These are the activations of a small neural network, seen along a few directions. Each row is one input.
In each table, some parts of the input vary, and every possible input appears once, in random order.
Descriptions start from the smaller parts, as in this example, which fits no table here: one of 6 places along a line, together with either a single point or one of 9 places around a ring or (one of 3 separate values, together with one of 5 places around a ring).
Shared parts are said once, and a part with two or three values counts as separate values.

Other details of the inputs shift rows strongly along two fixed directions, in all tables alike. That doesn't count.

Rows:
r1: [  0 -12  -3   3  -6  -4  -1  -4   0   2   1   6   2   2]
r2: [ 2 -6  5  3  4  2  0 -7 -1  4  8 -7  4 -2]
r3: [ 4 -6 -8 -4 -7 -2 -2 -5 -1  2  0  3  1  4]
r4: [-18  18   3  -7  12  14  -8  18  21 -14 -18  -6  -7  -3]
r5: [-29  48 -13  13  29 -19  15  28 -10 -41  -4  30 -18 -41]
r6: [ 8 -1  4  6 -2 -2 -6 -3  9  7  5 -1  4  1]
r7: [ -8  -2   9  -9   2  16   4   2   9  -3  -6 -15   6  10]
r8: [ 4 -2 10  4  1 -1  2 -3 -4  4  7 -7  5  3]
r9: [ 16 -24   2 -15 -21  13  18  -9   6  22   4  -9  30  34]
r10: [  4   3  -2  14   9 -15   1  -6 -17  -3  13   9  -8 -20]
r11: [-12 -14   8  -3  -9   9   7   6   3   1 -12  -5   2  18]
r12: [ 2 -8 -9 -5 -5 -2 -1 -6 -5  3 -1  0  1  2]
r13: [-21  14   6  -1  12  12  -7  19  23 -11 -17  -5  -6  -5]
r14: [ -5  -3   5 -16  -4  16   5   0   4  -3 -10 -13   3  13]
r15: [ 13  11  -3   6   9 -12  -3 -10 -17  -2  18   2  -5 -16]
r16: [  4 -12   5  -9  -8  13  16   0  13  11   3  -9  28  24]
r17: [ 6 -2 -3 -2  2  1 -5 -6  1  4  7 -6  8  0]
r18: [ 3 -5  0  4  3  0 -5 -5  3  5  8 -5  9 -2]
r19: [-17  -2   4   2   1  11   0  10  20  -7 -13  -1   2   3]
r20: [ -1 -14   1   1  -2  -2   4  -7  -7   2   1   1  -1   1]
r21: [ 30   2  -3   8  -5 -15  -8 -15  -8  13  20   5   1  -3]
r22: [-16   3   4  -3   6  12  -4   9  21  -7  -8  -8   7   2]
r23: [ 12  20  -3   0   4 -14   0  -4 -23  -7  10   5 -10 -14]
r24: [  7   8 -10   3   4 -15   1  -8 -22  -5   9   9 -13 -16]
r25: [ -8 -12   3 -12  -7  13   8  -1   3  -1 -12  -9   0  15]
r26: [-12  15  -2 -14   2  13  -4  12  17 -12 -20  -5  -5   2]
r27: [ 12  13 -10  -1   6 -11  -5 -10 -21  -3  12   7  -6 -17]
r28: [ 25  -5  -8   5 -10 -17  -6 -14 -15  15  11  11 -10  -2]
r29: [ 25 -13   0  15  -9 -17  -9 -10 -12  22  17  10  -5  -4]
r30: [ 9  1 -6 -8 -5  1 -5 -6  0  2  3 -1  4  3]
r31: [ 5 -8  3  8 -5 -3 -2 -1  7  6  1  4  1  0]
r32: [-17  -5   1  -2  -3   9   1   8  16  -7 -16   2  -1   6]
r33: [ -3 -14  -1   1  -1  -1   2  -7  -7   2   0   3   2   0]
r34: [ 20   4  -2  15  -1 -15  -6 -12  -6   9  21   8   1  -9]
r35: [-15 -16   0  -5  -3   9   1   3  10  -1 -13  -4   6   8]
r36: [-24  17   6  -2  14  13 -10  24  21 -11 -19  -6 -10  -8]
r37: [ 3  1  2  5  1 -2 15  2  3  5 12  3 18  4]
r38: [-15  -6   6  -4   7  16  -1   2  12  -1  -7 -12  10   4]
r39: [ 1 -9 -6 -6 -3  1  1 -9 -9  3  0  0  1  2]
r40: [  4 -11   1   4  -6  -4  -3  -2   1   8  -4   7  -6   3]
r41: [-11  11  -3 -13   0  14  -3   8  17 -10 -16  -5  -1   5]
r42: [ 22   0  -9   5 -10 -18  -4 -13 -13   9  11  12  -8  -4]
r43: [ -9  -7   3 -10  -9  11   6   6   2   0 -13  -9   0  18]
r44: [ -9   0  -4 -16   0  14  -3   3  10  -5 -12 -11   6   7]
r45: [-18  -1   3  -3  -1   8   0  11  17  -9 -20   2  -5   3]
r46: [ 13   1  -3  -8  -7   1 -10   0  -1  11  -2  -2  -6   4]
r47: [ 6 -3 -7 -2 -9 -2 -1 -6  1  4 -1  4 -2  5]
r48: [ -7 -11   5 -12  -9  11   8   1   2   1 -12 -10   2  18]
r49: [ 24   6  -5   9  -2 -14  -7 -13  -8   8  20   7   1  -6]
r50: [-14  17  -1 -13   6  14  -6  15  16 -12 -22  -5 -10   0]
r51: [-13   6   1  -8   6  14  -5   9  19  -9  -9  -9   6   3]
r52: [  6   2  -7  15   7 -17  -4  -5 -12  -1  13  11  -3 -20]
r53: [-26  48 -10  17  31 -18  14  28  -7 -37   0  26 -14 -41]
r54: [  1 -10   0   7  -3  -3  -2  -3   4   3   4   3   6   0]
r55: [-24  53 -17   6  27 -17  14  26 -12 -39  -4  26 -18 -38]
r56: [ 7  1  8 -2  0  1  1 -4 -6  3  7 -8  4  5]
r57: [  7  -2  -2 -10  -2   3   0  -9  -8   2   3  -6   0   2]
r58: [ 5 -9  3  9 -3 -3 -4  0  5  9  0  4 -3  1]
r59: [-12  -5  12  -4   3  14   4   3  11  -2  -5 -14   6   8]
r60: [ -2 -13   1   6   2   0   1  -6  -4   4   4   0   6  -2]
r61: [-11 -14  13   0  -3  11   8   4   7   2  -8  -9   7  13]
r62: [  8   4   1  -7  -7   1   1  -1 -10   3   2  -5   0   9]
r63: [  4 -11   1   3  -7  -4  -6   2  -1  10  -4   6  -8   3]
r64: [ 7  3  5  0 -3  0  0  0 -6  4  7 -7  3  7]
r65: [  0 -10   6   3  -5  -4   7  -3  -9   1   0   2  -1   5]
r66: [-12 -16  10  -1  -1  12   8   2   9   0  -8  -9   5  11]
r67: [ 27  -7  -8   4 -12 -16  -9 -12 -17  20  12  10 -11   0]
r68: [-12  -2   3 -10   6  17  -2   2  10  -4  -7 -13   9   5]
r69: [  5   9   0  18   4 -18   1   2 -19  -3  12  10  -9 -13]
r70: [ -1 -12   4   2  -3  -2   7  -6  -8   0   1   2  -2   3]
r71: [ 10  13   2  15   5 -16  -2  -1 -17   1  17   5  -5 -12]
r72: [ 34  -6  -1   7  -8 -14 -13 -14 -13  24  21   3  -1   1]
Each input here is: one of 6 places around a ring, together with either a single point or one of 11 places along a line.
Q: Changing only the place on the ring of 6 turns r1 into r54. The same change can be made to r45. Which row results?
A: r31
Q: Changing only the place on the ring of 6 turns r49 into r34. The same change can be made to r17. Which row results?
A: r18
Q: Change only the place on the ring of 6 in r10. List by row number the other rows that result.
A: r2, r15, r20, r24, r57
Q: Which other rows agree with r55 in the place on the ring of 6? List them by row number.
A: r3, r12, r24, r25, r28, r39, r42, r43, r47, r48, r67
Q: A walk changes only the place on the ring of 6. It starts at r58 and steps to r13. List the rest of the walk in order.
A: r4, r50, r28, r40

Rows:
r73: [-1  0  2  3 -1  2 -1  1  4  0 -2 -1 -4  2]
r74: [11 -9  4 -6 -6  4 -3 -7 -2 13  5 -7  7  9]
r75: [-13   6   0   1   7   0   7   4   2 -15  -1   3   3  -4]
r76: [-3 -2 -2  3 -1 -1 -5  3  6  0 -4  3 -1  0]
r77: [-2  2  1  3  3  1 -6  4  8  1 -3  1 -1 -2]
r78: [  9   9   2   8   3 -12  -3  -6 -10   0   9   6  -9 -10]
r79: [-16   0   4  -5   1  15  -1  13  19  -5 -15  -7  -1   6]
r80: [ 11  13  -4   4   5 -10  -2  -4 -11   0  12   6  -2  -9]
r81: [-47  24   5  -2  26  16   5  31  14 -32 -24  -3  -8 -17]
r82: [ 11 -11  -3  -7  -8   2   2  -7  -3  12   2  -3   5  12]
r83: [-18   1   2  -4   4  14  -3  14  21  -6 -17  -6  -1   4]
r84: [  8   6  -4  10  -1 -13  -5  -1  -9   0   9  11  -8 -10]
r85: [  7 -26   6 -14 -16  17   0  -8   9  20  -2 -17  15  27]
r86: [ 8 -6 -1 -3 -9  2  1 -8  1  6  3 -3 10  9]
r87: [  5   3  -4   7   5 -13   8  -8 -12  -6  12  11   0 -11]
r88: [-2 -5 -3  1 -1 -1 -7 -1  6  1 -2  1  1 -1]
r89: [  9   5  -4   8   0 -12  -1  -4 -11   0   6  12 -10 -10]
r90: [-17   3   7  -5   3  15  -2  14  19  -6 -16  -6  -1   4]
r91: [-11   8   3   1  10   2   7   5   3 -14   0   1   3  -7]
r92: [-1 -2 -1  0 -2  1  0  3  4  1 -5  4 -4  0]
r93: [10 -6  2 -5 -4  3 -2 -5  0 11  4 -6  7 11]
r94: [  5 -21   4 -12 -12  16   2  -5  11  17  -4 -16  14  27]
r95: [-14  11   0   2   5  -2   7  14   1 -12  -6   5   0  -4]
r96: [ 10   7  -2   8   3 -11  -4  -6 -13  -2   9   3  -9 -10]
r97: [ 0 -2  4  1 -2  0  0 -2  2  2 -1 -4 -3  3]
r98: [  8 -13   1  -4  -9   1  -3  -7  -4   8   2  -7   4   9]
r99: [  6   5  -3   9   6 -12   7  -7 -11  -6  15   7   0 -11]
r100: [  9 -14   0  -6  -8   2   0  -8  -4   9   1  -5   2   8]
r101: [-22   8  -1   3  13   2   7  12  -3 -14  -9   5  -5 -13]
r102: [  8   7  -2  10   2 -15   7   2 -11   0  12   9  -1  -9]
r103: [  3 -14   7 -10 -10  17   3  -5  14  10  -5 -14  17  20]
r104: [ 5 -9  2 -3 -5  2  0 -6 -3  4 -3 -3 -1  6]
r105: [  9  10  -8   3   2 -12  -4  -3 -14   0  10   7  -5  -8]
r106: [-1 -4  3  0 -5 -1 -1 -3  0  2 -2 -2 -2  6]
r107: [-21  10   0   5  14   2   5  12  -1 -13  -5   1  -4 -13]
r108: [ 10 -13   0  -7 -11   3  -3  -8  -4  12   5  -6   7  12]
r109: [  9  11  -8   4   1 -12  -2  -4 -13  -2  10   8  -3  -8]
r110: [  8   6  -3  10  -1 -13  -4  -4 -11  -1   8  10  -9  -8]
r111: [ 11  12  -6   6   2 -10   0  -7  -9  -2  11   5  -2 -11]
r112: [-16  -8   1  -8   1  13  -2   6  19  -3 -17  -5   2   5]
r113: [ 0 -5  2 -2 -4  0  2 -4  1  2 -3  0 -4  4]
r114: [  9   6  -3   7   1 -12  -5  -6 -14  -3   7   6  -8  -9]
r115: [ 10   7  -7  -1   2 -10  -2  -5 -15   1   8   7  -7 -11]
r116: [-2 -3 -3  0  0  0 -2  2  6  1 -5  4 -2 -1]
r117: [-1  2  5  2  1  2 -2  2  4  0 -2  0 -3  1]
r118: [ 10 -10   5  -4  -5   3  -4  -7  -2   9   3  -8   4   7]
r119: [  5 -25   7 -11 -13  15   0  -7   9  15  -4 -18  11  24]
r120: [  9  -7  -2  -5  -9   3   4 -10   1   7   2  -2   8   8]
r121: [  0   0  -3  12   5 -13   3  -3 -18  -1  11   9  -1 -11]
r122: [ 10  10  -8   1   2 -11   1  -5 -13   0   9   9  -5  -9]
r123: [  8   4  -6   9   4 -13  -8  -5  -5   2  10   7  -6 -15]
r124: [-34  21   6  -5  16  13   8  30  18 -24 -22  -2  -3  -7]
r125: [ 8 -5 -1 -4 -5  3  1 -5  1  9  4 -5  7 10]
r126: [-15  -3   5  -6   4  14  -6   8  21  -3 -14  -8   4   4]
r127: [-12   8  -1   0   5  -2  10  12   1  -9  -7   7  -1  -5]
r128: [ 6 -5  6 -1 -2  3 -3 -5 -1  4  0 -6  1  5]
Q: Changing only one part turns r80 into r122. The same change can be made to r118. Which row results?
A: r100
Q: Changing only one part turns r106 into r97. The same change can be made to r84. Which row results?
A: r79
Q: Describe the family of inputs behind these rows.
A: one of 4 places along a line, together with either one of 3 separate values or one of 11 places along a line
Q: A walk changes only the place on the line of 4. It starts at r74 and steps to r85. List the rest of the walk in order.
A: r108, r115
Q: Change only the place on the line of 4 in r82. List by row number the other rows that result.
A: r93, r94, r105

Rows:
r129: [-24   7   5  -4  10  14 -10  15  21 -15 -22  -6 -10  -5]
r130: [ -3 -56  17   6 -18  11  24 -10   7  25   3  -7  32  34]
r131: [-23  15  -6 -18   5  14   8  16  11 -21 -22  -3  -3   4]
r132: [-25   8   4   0  11  13 -11  18  25 -12 -19  -7  -6  -6]
r133: [ 22  27 -10   8  12 -23  -8 -10 -28  -6  23  12 -13 -29]
r134: [ 16 -31   9 -15 -19  20  -1 -16  13  29   4 -23  28  36]
r135: [ 13  15 -15  16   3 -30  -5  -4 -23  -4  12  27 -21 -27]
r136: [ 59 -23  -5   4 -23 -22  -3 -40 -36  38  39   0   8  12]
r137: [ 12 -45   8 -10 -29  14  -3 -14  10  29  -9 -13  11  38]
r138: [-25   7   2  -6   7  14  -8  17  17 -14 -24  -5 -15  -3]
r139: [ 17  21  -6  24  10 -28 -13  -1 -10  -1  21  20 -14 -29]
r140: [ 19  26 -13   4   5 -27  -3  -8 -35  -7  18  15 -17 -24]
r141: [-19  23   4  -9  12  17   0  19  21 -15 -14  -9   4  -1]
r142: [-39   6   7   1  14  11  30  17   6 -26 -10  -3  15   0]
Q: Changing only one part turns r138 into r136. The same change can be made to r135. Which row results?
A: r131
Q: Describe the family of inputs behind these rows.
A: one of 2 separate values, together with either a single point or one of 6 places along a line

Rows:
r143: [-29 -14   9  -7   8  11  26   5  -1 -15  -8 -13  13   9]
r144: [-27  25  11   9  27  -2  18  14  -9 -28   6   2   6 -18]
r145: [-31  -3   4  -7  -1  19  31  18  17 -17 -15  -2  16  18]
r146: [ 17 -23   2 -26 -18  23  -8 -18   0  20  -2 -31   6  35]
r147: [-61  17   2 -13  20  19  30  35  10 -41 -32   1  -1  -9]
r148: [ 42 -41  -1  21 -32 -25 -10 -25  -4  43  20  14   4  17]
r149: [  5  27  -9  36  22 -42 -24  -4 -32 -19  16  32 -40 -59]
r150: [ -4   8  -8 -27  -6  19  -6   5   4   0 -20 -17  -8  17]
r151: [ 30  59 -25   4  12 -37 -12  -6 -32 -18  18  29 -30 -43]
r152: [  2  16  -3 -26  -1  19 -11   6  20  -3 -11 -14   7  12]
r153: [ 10 -43  17   8 -13  15 -11 -13  27  31  -4 -14  13  18]
r154: [-31  42   4 -26  22  31 -12  28  25 -32 -30 -24 -11 -11]
r155: [ 43 -35   1  24 -23 -22 -15 -24  -1  46  29  11   9  11]
r156: [ 30  15 -14  29   8 -38  15 -11 -37   2  44  26  10 -25]
r157: [  4 -50  11   0 -25  10  -9  -9  13  28 -12   0   3  29]
Q: Describe the family of inputs behind these rows.
A: one of 3 separate values, together with one of 5 places around a ring
Q: Change only the choice among 3 separate values in r155. List by row number the other rows that result.
A: r152, r156
